A small network was shown many inputs. Here are its activations along a few directions, one row for each input.
In each table, some parts of the input vary, and every possible input appears once, in random order.
Descriptions start from the smaller parts, as in this example, which fits no table here: one of 3 separate values, together with either a single point or one of 9 places along a line or (one of 4 places along a line, together with one of 5 places around a ring).
Shared parts are said once, and a part with two or three values counts as separate values.

Other details of the inputs shift rows strongly along two fixed directions, in all tables alike. That doesn't count.

Table:
R1: [ -4   3   7   3  -3   5   3   9  22  -9 -13   3  -2]
R2: [-10  13   9  -8  -7  -6  -2  10   2 -10 -23  -1  -9]
R3: [  8 -13  -2  -4  -9 -17   2  -4  -6  -5 -28  12  36]
R4: [  0  -4  -9 -11 -11 -11  -6   3  -3  -7 -29  -1  18]
R5: [ -9   7  15   1   2  11  -2   6  15  -8  -8  -3 -27]
R6: [  2   4  -7  11  12  11   1  -4 -12  17  28  -4 -10]
R7: [-2 14  1  3  6  0  8 -4  1  1 30 -3 -6]
R8: [ -3   7  -8  -3   2   1  -4  -5  -6   2  26 -12 -15]
R9: [-13  16  13  -5   0  -4   2   6   2  -9 -17  -2 -15]
R10: [ 18 -26  -8   4   7  -1   1 -12 -17  17  10   2  29]
R11: [-13  10  11  -5  -5  -6   4   9  10 -15  -8   6 -17]
R12: [ 21 -26  -7   9   0   0  -2 -16  -5  10   9   6  29]
R13: [ -4   5   9   2  -1  10  -6   5  10  -3   0  -6 -23]
R14: [-9  8  6  5  2  2  8 15 13 -2 -5  0 -6]
R15: [ -2  20  -4   6   9   3   1  -9 -14   9  20  -5 -11]
R16: [-11   5   9  -2  -2   3  -2  17   7  -4 -14  -3 -19]
R17: [ 18 -10 -11   2   0 -12   6 -13 -12   8   3   5  47]
R18: [  5 -18  -8  -7 -12   2  -9   3  11  -8 -28   1  13]
R19: [ -9   4   0 -12  -7  -3   0   7   7 -15 -21  15  -2]
R20: [  7   3  -6  13   9  17  -3 -13  -3  12  29  -3 -12]
R21: [ 2  0  1 15 10  4  4 -3 -8 15 29 -7 -9]
R22: [  3  -1   2  -2   7   0   3 -12 -10   4  24  -1  -4]
R23: [  3 -20 -12  -7  -8  -4  -5   8   1  -1 -25   1  19]
R24: [ 1 -1  0 -6 -1 -3 -2 -3 -6 -1 11  0 -3]
Description of these inputs: one of 4 places along a line, together with either a single point or one of 5 places along a line.
- Changing only the place on the line of 4 turns R3 into R11. The same change can be made to R17. Which row results? => R7
- Change only the place on the line of 4 in R16. List by row number the other rows that result. => R2, R13, R24
- A walk changes only the place on the line of 4. It starts at R20 and steps to R6. List the rest of the walk in order. => R19, R15

Table:
R25: [ -1 -10  -1 -20 -12  -9  -3   2   2 -18 -33  11  12]
R26: [  2   3   2  -1   4   0  -3 -12  -8   3  18  -3  -8]
R27: [ -6  -3   0  -8 -12 -10   0  14  12 -15 -42   7  16]
R28: [ -5  -4   4  -6 -10  -7   5  16  15 -12 -42   8  19]
R29: [ 21 -29  -9  -1  -3  -9   1 -16 -15   7   6  12  39]
R30: [ -1   9  -8  -1   2   1  -5  -4 -14   7  14 -10  -5]
R31: [-17  15  13   0  -3  -1   2  18   6  -8 -19  -3 -25]
R32: [ -4  -7   8 -10 -13  -7   6  11  22 -20 -36  16  17]
R33: [-14  21   0  -3   0   0  -1  10   2  -3   0 -10 -25]
R34: [  7 -10   2   0   5  -2   4  -5  -2   4   8   7  13]
R35: [ -3  12   2  16  13   7   6  -2  -6  14  21  -6 -12]
R36: [-10   7  11   3   1   4   6   7  13  -8  -7   9 -12]
R37: [ -2  13   0   6   8   2  -3  -7 -14  11  19 -14 -17]
R38: [ 24 -26 -22  -6  -3 -11  -3 -23 -17  10  16   8  45]
R39: [-2  9 11  5  1  3  6  3 13 -6  2  8 -6]
R40: [ 2 15  4 16 11  6  6 -2 -2 13 23 -7 -9]
R41: [  8 -10  -8  15   9  22 -11  -4  -2  20  27 -19 -20]
R42: [-18  18   7 -13  -7   0  -4  10  10 -19 -12   1 -26]
R43: [ 3 -4 -3 -1 -2 -5  1 -4  4 -5  4  4 11]
R44: [-13  19   3  -5   1   1  -2   7  -5  -4  -3 -12 -28]
R45: [ 21 -26 -11   3   5  -8   2 -11 -18  18   1   5  45]
R46: [  9 -13  -4  12   7  23 -10  -9   5  12  34 -12 -23]
- Describe the family of inputs behind these rows. => one of 2 separate values, together with either a single point or one of 10 places around a ring
- Change only the choice among 2 separate values in R28. List by row number the other rows that result. => R32

Table:
R47: [ -8  32   3  16  20   5   6  -8 -18  16  46 -19 -33]
R48: [  0  -8  -7   0  -1  -1   2  10   5   1 -21  -1  11]
R49: [ 17 -14 -11   4   8 -13   5 -15 -25  17  10   0  35]
R50: [ 32 -34 -37   7   4   1 -14 -29 -37  31  37  -9  36]
R51: [ -4  15   5  19  14  19  -1  -5   5  11  41 -18 -39]
R52: [ -8   7   6  -1   1  -9   7   4  -5  -1 -13   0   0]
R53: [ -4  12   8   2   2  -8   4   6  -7  -1 -14   2   2]
R54: [  4 -19   5  -2 -11   2  -4   6  17  -8 -40  13  15]
R55: [ -1 -10   6   4  -2   6   0   4  14  -3 -10   0  -5]
R56: [-14   9   9 -13 -14 -12   4  15  15 -23 -24   7  -1]
R57: [  1  -3  -7   5  -1   5  -3   4   1   3 -15  -2  11]
R58: [-12  24  12  19  13  22  -3   1  11   5  31 -18 -52]
R59: [ -1  12   4   4   4  -5   5   0 -11   7  -2   1   0]
R60: [ -4 -12  -4  -6 -10  -5   2  16  12  -9 -46   7  20]
R61: [ -8   2   2 -17 -14 -15   3  10  15 -24 -36  10  10]
R62: [ -3  -2   1  -2  -7  -1  -1  18  11  -8 -38   5  11]
R63: [-12  38   8  19  21   9   4  -8 -18  17  46 -21 -41]
R64: [ -5   7   9   1   3   7   4  -2   7  -4   6   8 -13]
R65: [-3  9 -2 -5 -1 -8  1 -2  2 -4 10  0  4]
R66: [  2 -16  -1 -20  -6   1  -8  -2  -1  -9 -12   5   3]
R67: [ -5  -7  11  -8  -8  -4   6  11  16 -16 -23  18   7]
R68: [ -4   3  -5   3   0   4   0   9   5   0 -14  -4   0]
R69: [-12   9  13  -4  -5 -12   6  17   2  -7 -30   5   0]
R70: [-13  37   8  16  22   4   6  -2 -15  19  52 -21 -41]
R71: [-6  4 -3  4  3  3  0 13  6  6 -5 -5 -2]
R72: [ -5  19  10  19  12  21   0  -1   8  11  36 -14 -45]
R73: [ -7  -2   2 -21  -9  -8  -8   9  -7 -11 -39  -2  -2]
R74: [ -1  -9  -9 -13  -6   5 -12   7  -3   0 -20 -11  -2]
R75: [-13  33   5   4   6   5   1  -5   2  -5  27 -12 -32]
R76: [ -1 -16   5 -14  -9  -8   5   9  16 -19 -36  21  18]
R77: [-17  39  12   6   7   3   6   3   4  -2  42 -16 -46]
R78: [ -2  -3  12   4  -5   6  -3  12  19 -10 -22   3  -8]
R79: [-5 -1 10 -1 -1  1  7  5  8 -8  6  9 -5]
R80: [  6 -15   0  -4  -4   0   1  -7   4  -8 -14  17  22]
R81: [ -5   7   3 -14 -14  -9   1   7  12 -19 -31  13   9]
R82: [ -8   4   8  -6  -6 -10   3  10   0  -7 -42  11  11]
R83: [  6 -19   1  -7  -4  -5   6  -5   5  -8 -11  16  22]
R84: [-16  18  17  14   7  16   2  12  15   0  24 -15 -49]
R85: [ -5  -2  -2  -8  -3   4  -8  -3  -3  -7  11   4 -22]
R86: [  3 -12  -4   0  -6  -3   2  13   5   2 -25   4  22]
R87: [ 25 -32 -13  -1   4  -6   2 -20 -12  13  19  16  49]
R88: [ -9   4   1   3  -1  13 -14   3   4  -1  12 -11 -44]
R89: [ -7   6   1  -1  -6   4   0  17  12  -4 -31   3  -3]
R90: [-11   4  -4 -20 -17  -9 -11   5   3 -22 -22   4 -13]
R91: [ 31 -33 -16  15  11   4  -1 -25 -15  26  37  -4  31]
R92: [ 28 -30 -23  13   7  -1   2 -17 -25  30  31  -5  47]
R93: [ -2  -6  -7 -11  -8 -11 -10   0 -16  -3 -20   3   2]
R94: [ 32 -27 -25  13   8   2  -2 -25 -27  33  26  -2  49]
R95: [ 27 -36 -17  -2   2   7 -15 -22 -18  18  18 -10  22]
R96: [-16  30  12   8  14  14   6   0   7  -2  40  -8 -50]
R97: [-24  35  18   8   8   0   9  15  -2  -1  13 -13 -43]
R98: [  6 -12   3  -7  -7  -2   4  -1   8  -9 -19  21  19]
R99: [ 35 -21 -24   6   6  -7   0 -40 -31  25  45   1  53]
R100: [-12  32   4   6  10   3   6  -8  -2   2  47 -17 -37]
R101: [ -9  -6  10  -2  -7   2  -3  18  25 -11 -30   6  -6]
R102: [ 34 -27 -29 -10   3  -6 -10 -40 -38  21  45 -10  41]
R103: [ -5   6   6 -14 -15 -12   1  10  14 -24 -36  12  13]
R104: [ 32 -24 -12   9  10   0   3 -29 -21  19  41   9  41]
R105: [ -8   6   0 -15 -13 -11   1   6  13 -23 -30   9   9]
R106: [ -7  -7  14   0  -9   3   0  18  24 -12 -31   6  -8]
- Changing only one part turns R77 into R69. The same change can be made to R75. Which row results? => R63
- Describe the family of inputs behind these rows. => one of 5 places around a ring, together with either one of 2 separate values or one of 10 places around a ring
- Change only the choice among 2 separate values in R73. List by row number the other rows that result. => R93
- A walk changes only the place on the ring of 5. It starts at R49 and steps to R48. List the rest of the walk in order. => R91, R76, R61
- Which other rows agree with R89 in the place on the ring of 5? List them by row number. => R48, R50, R57, R60, R62, R68, R71, R74, R86, R92, R94
- Change only the choice among 2 separate values in R88. List by row number the other rows that result. => R95
- Which other rows agree with R83 in the place on the ring of 5? List them by row number. => R64, R66, R67, R76, R79, R80, R85, R87, R96, R98, R104

Table:
R107: [  1   5   1  -5   2   2  -3  -6 -11   4   7  -1  -8]
R108: [ -3   7   2  -3   7   3  -2  -5 -11   3   9  -5 -17]
R109: [-3  0 -5 -6  3 -2 -2  4 -8  4 -3 -9 -5]
R110: [ 14 -21 -14   0   3  -6  -4 -11 -21  16  11  -6  26]
R111: [ 5  6 -4  0  1  6 -5 -8 -6  0  6 -1 -3]
R112: [ 0  0  2 -1 -2 -4  0 -3 -2 -1 14  0 -3]
R113: [  0   5  -3  -1   2   5  -3 -10  -7   0   5  -3  -3]
R114: [-3  8  5  0  7 -7  9  1 -5  1  0  3  2]
R115: [ 2  1 13 14  7 11  6  3 16  5  6 -1 -5]
R116: [  1  -1   4   2   2   1  -4  -5 -11   3   7  -3 -10]
R117: [ -2   7  -5   5   0   3  -3   2  -1   3   9 -14 -15]
R118: [  0 -17   2 -14  -9  -9  -5   3  -1 -12 -40  13  17]
R119: [ -3  -5  -3  11   5  16  -3  10   8   9  10  -7 -21]
R120: [-2  7  2  2  0 -6  3  2  4 -3 -8  8 12]
R121: [ 23 -23  -8   7   3 -13   6 -17 -23  16  14   9  47]
R122: [ -4  10   2  -7   2  -2   3  -1  -4   0  18  -2 -10]
R123: [ -6  -3  -5  -8 -10  -4  -9  11   9  -8 -31   2   7]
R124: [ -6   2  10  -2  -8 -11   5  10   7 -10 -29  12  11]
R125: [ -6  11  -7   1   2   5  -1   0  -4   3   9 -14 -10]
R126: [-2 -1 -3  1 -4 -1 -6  4 -4  4 -2 -8 -5]
R127: [ -4   7   0  -2  -1  -2   2  -1   7  -5  10  -1 -10]
R128: [  4 -26  -1  -1  -7   9  -5   6  11  -4 -29  16   9]
R129: [-11  -3  -1 -13 -17  -7  -5  19  18 -17 -52   4   3]
R130: [ -8  18   6   6   4  -2   8   2   6  -1   5   0 -10]
R131: [  6  -6   8  11   6  18  -5  -5  10   7  11  -6 -15]
R132: [ -6  -2   0 -11 -10  -7  -3   7  13 -15 -22  11   9]
R133: [-2  6 -3 -3  0  0  4 -5  0 -4 14 -2  2]
R134: [  1 -13   0   5   1  11   2   5  11   1   8   6  -6]
R135: [ 22 -10 -13   5   3  -7   6 -16 -15  11  12   9  45]
R136: [ -5  -9   2 -18  -8 -12   2   8   6 -16 -30  11  12]
R137: [  1  -3  10   8   5  14   1   2  18   1  16  -6 -16]
R138: [ -9   8   0 -10  -5  -2  -3  12  -1  -3 -16  -5  -9]
R139: [ 14 -15 -17  -5  -7  -4  -5  -3  -7   3 -14   1  32]
R140: [ -2   7   0   0   0   4  -4  -6   1  -1   2  -2 -15]
R141: [ -5  10   1  -8  -6  -1   1   7  10 -14  -6   4  -3]
R142: [ 0 -2  3 -1  0 -5  2 -1 -5 -1 14 -1 -3]
R143: [ -4   3   0   3   2   1  -3   4  -8   6  10 -12 -14]
R144: [ 22 -31 -10  15   6   4   5 -11  -6  18  12  14  38]
R145: [ -1   7   1   2  -1   4  -4  -4   0  -4   2  -4 -17]
R146: [ -6   8   2  -2  -1   3  -9  -1   4  -5  -7   1 -13]
R147: [-4 18  7  2  7 -3  9  0 -7  6 13  0 -5]
R148: [-3  0  3 -4  3 -5  3 -2 -4 -1 14 -1 -3]
R149: [ 1  3 -1  0 -1 -2  2 -3  3 -4 15 -3 -6]
R150: [-6 20  3  7  7  1 10 -3 -2  1 13 -2 -2]
R151: [ 19 -25  -7  10   4  11  -5  -7   3  16   9  -9  17]
R152: [-6 13  9  6 10 -4  9  1 -6  4 14 -2 -7]
R153: [ -5   5   7  -1  -4   1  -6   1   0  -5  -8   0 -16]
R154: [ -9  12   9   1  -5  -6   8  11  13 -13 -21   6  -3]
- Changing only one part turns R121 into R116. The same change can be made to R130. Which row results? => R140
- Changing only one part turns R148 into R152. The same change can be made to R137. Which row results? => R115
- Describe the family of inputs behind these rows. => one of 4 places along a line, together with either one of 2 separate values or one of 10 places around a ring
- Change only the place on the ring of 10 in R136. List by row number the other rows that result. => R112, R122, R127, R132, R133, R141, R142, R148, R149
- Change only the choice among 2 separate values in R137. List by row number the other rows that result. => R134
